Each row below holds a small network's activations on one input, seen along a few directions.
In each table, some parts of the input vary, and every possible input appears once, in random order.
A made-up example of a description, with smaller parts first: one of 6 places along a line, together with either a single point or one of 11 places around a ring or (one of 2 separate values, together with one of 8 places around a ring).
Shared parts are said once, and a part with two or three values counts as separate values.

Other details of the inputs vary at random and push rows far along two fixed directions, the same in every table; ignore that.

Table:
r1: [ -3   8  -9  -3  13   6 -15  -1  -6  19  12]
r2: [-17  12  -7  24  14 -30 -10 -23  16 -33  24]
r3: [-13  -7  15   6  10 -17  -5  -8   7 -17  -4]
r4: [  6  -3  17 -10  12   0   0  -1   1  17  -3]
r5: [-13  16  -3  13  15 -18  -5 -19  28 -38   5]
r6: [  8  -9 -18  -5 -23  -5  33  22 -17   8 -17]
r7: [ 13 -17 -27   5 -23  -6  25  25 -16  12 -11]
r8: [ 12  -7  13 -24  -2  19  -3   5  -4  17   0]
r9: [ 18  -9  13 -12   5  19  -9  -1  -2   5   3]
r10: [  1   0 -14  13 -22 -34  18  -5   7 -22 -22]
r11: [-10   1  16  -6  17   3 -23  -8   6  -6  -1]
r12: [ -6 -12   9  -7  -7   1  -4   0   1 -15  -3]
r13: [  2   5 -11   0 -21 -11  32  20   1   3 -26]
r14: [ -2 -10  14   4   9   6 -22 -16   8 -33   9]
r15: [13 -5  0 -7  7 25 -2 -8 -1  3  6]
r16: [-15  10   2  16  14  -2 -25 -14  15  -9  19]
r17: [  6 -19 -18  18 -26  -7  19  20  -4   3 -10]
r18: [ -3   3  21 -14   2  15 -16   2  -7   8  -7]
r19: [  2   5   4  -4  19   8   1  -9 -13  18   6]
r20: [ -2   1  -4   8  -9 -38  17  14  19 -24 -22]
r21: [  8   7  -2 -21  -2  32  -7  15 -28  56   2]
r22: [ -5   9   6   4  -3  14 -15   1  -2  16  10]
r23: [ -3   7   9  -2  22   6  -4 -20   9   2  10]
r24: [  8   1   4  -6 -22 -16  22  25   0   4 -28]
r25: [ -4  22   7   2   9   3 -10 -13  -1 -16  11]
r26: [  6   2  -2   9  11   4  -8 -18   1 -29  17]
r27: [  0  -5 -15   1 -19 -11  29   9   8 -16 -12]
r28: [-10  -8 -11  23 -12 -26  18  10   4   3  -7]
r29: [  3  -1  -7 -12   0  23 -11  -2 -13  21  20]
r30: [  9   4  -2 -17  13  22   0   8 -23  42  -7]
r31: [ -7  -2   2   5  -3  14 -17 -10   5  -1  22]
Description of these inputs: either a single point or (one of 5 places along a line, together with one of 6 places along a line).
Q: A walk changes only the place on the line of 6. It starts at r31 and steps to r29. List the rest of the walk in order.
A: r6, r27, r8, r12

Table:
r32: [ -1  12  21 -14  19  12 -18 -14   4   7   5]
r33: [ -6   3  22  -5  13  12 -29 -17   7 -14  13]
r34: [ -7  -3 -18  18  -9 -28  18   8   3  -9  -7]
r35: [ -7  -3  -5  14  -5 -31  14   3  11 -25 -11]
r36: [  1 -10  -1   5 -15 -18  17   6  13 -24 -15]
r37: [ -7  -4 -12  16 -17 -23  12  13   5 -16  -8]
r38: [  6  -1   2  -8   8  32 -15  -9  -8  27  20]
r39: [ -1  14  15 -11  20  15 -19 -13   1  12   9]
r40: [  8 -14  -3 -11 -18   7  15  28 -18  33 -23]
r41: [ 15 -10   2 -18   0  34   0   9 -17  46  -1]
r42: [ 12  -2  -2 -12   2  24  -4   0 -16  19   6]
r43: [ -8  14  -3  15  13  -1 -20 -30  12 -40  33]
r44: [ -2   4 -12   4 -10 -16  21  16  -2   9 -17]
r45: [ 11  -4  13 -17  10  33 -14  -5  -6  25   8]
r46: [-18  24   2  16  21 -11 -21 -29  19 -29  27]
r47: [  6 -12 -14  -5 -20   9  16  30 -23  44 -14]
r48: [  8  -9  -5  -6 -15  -7  20  13  -4  -9 -18]
r49: [ -5  -4 -12  15  -8 -27  17   9   5 -11 -12]
r50: [  2   8  10  -5  15  16 -22 -22   3 -18  19]
r51: [ -7  -4   1  10  -4 -31  14   2  12 -27 -15]
Q: What is each input in this table made of?
A: one of 4 places along a line, together with one of 5 places along a line
Q: Change only the place on the line of 4 in r43. List by row number the other rows that result.
A: r42, r48, r50
Q: A walk changes only the place on the line of 4. It starts at r36 and steps to r45. List the rest of the walk in order.
A: r41, r38
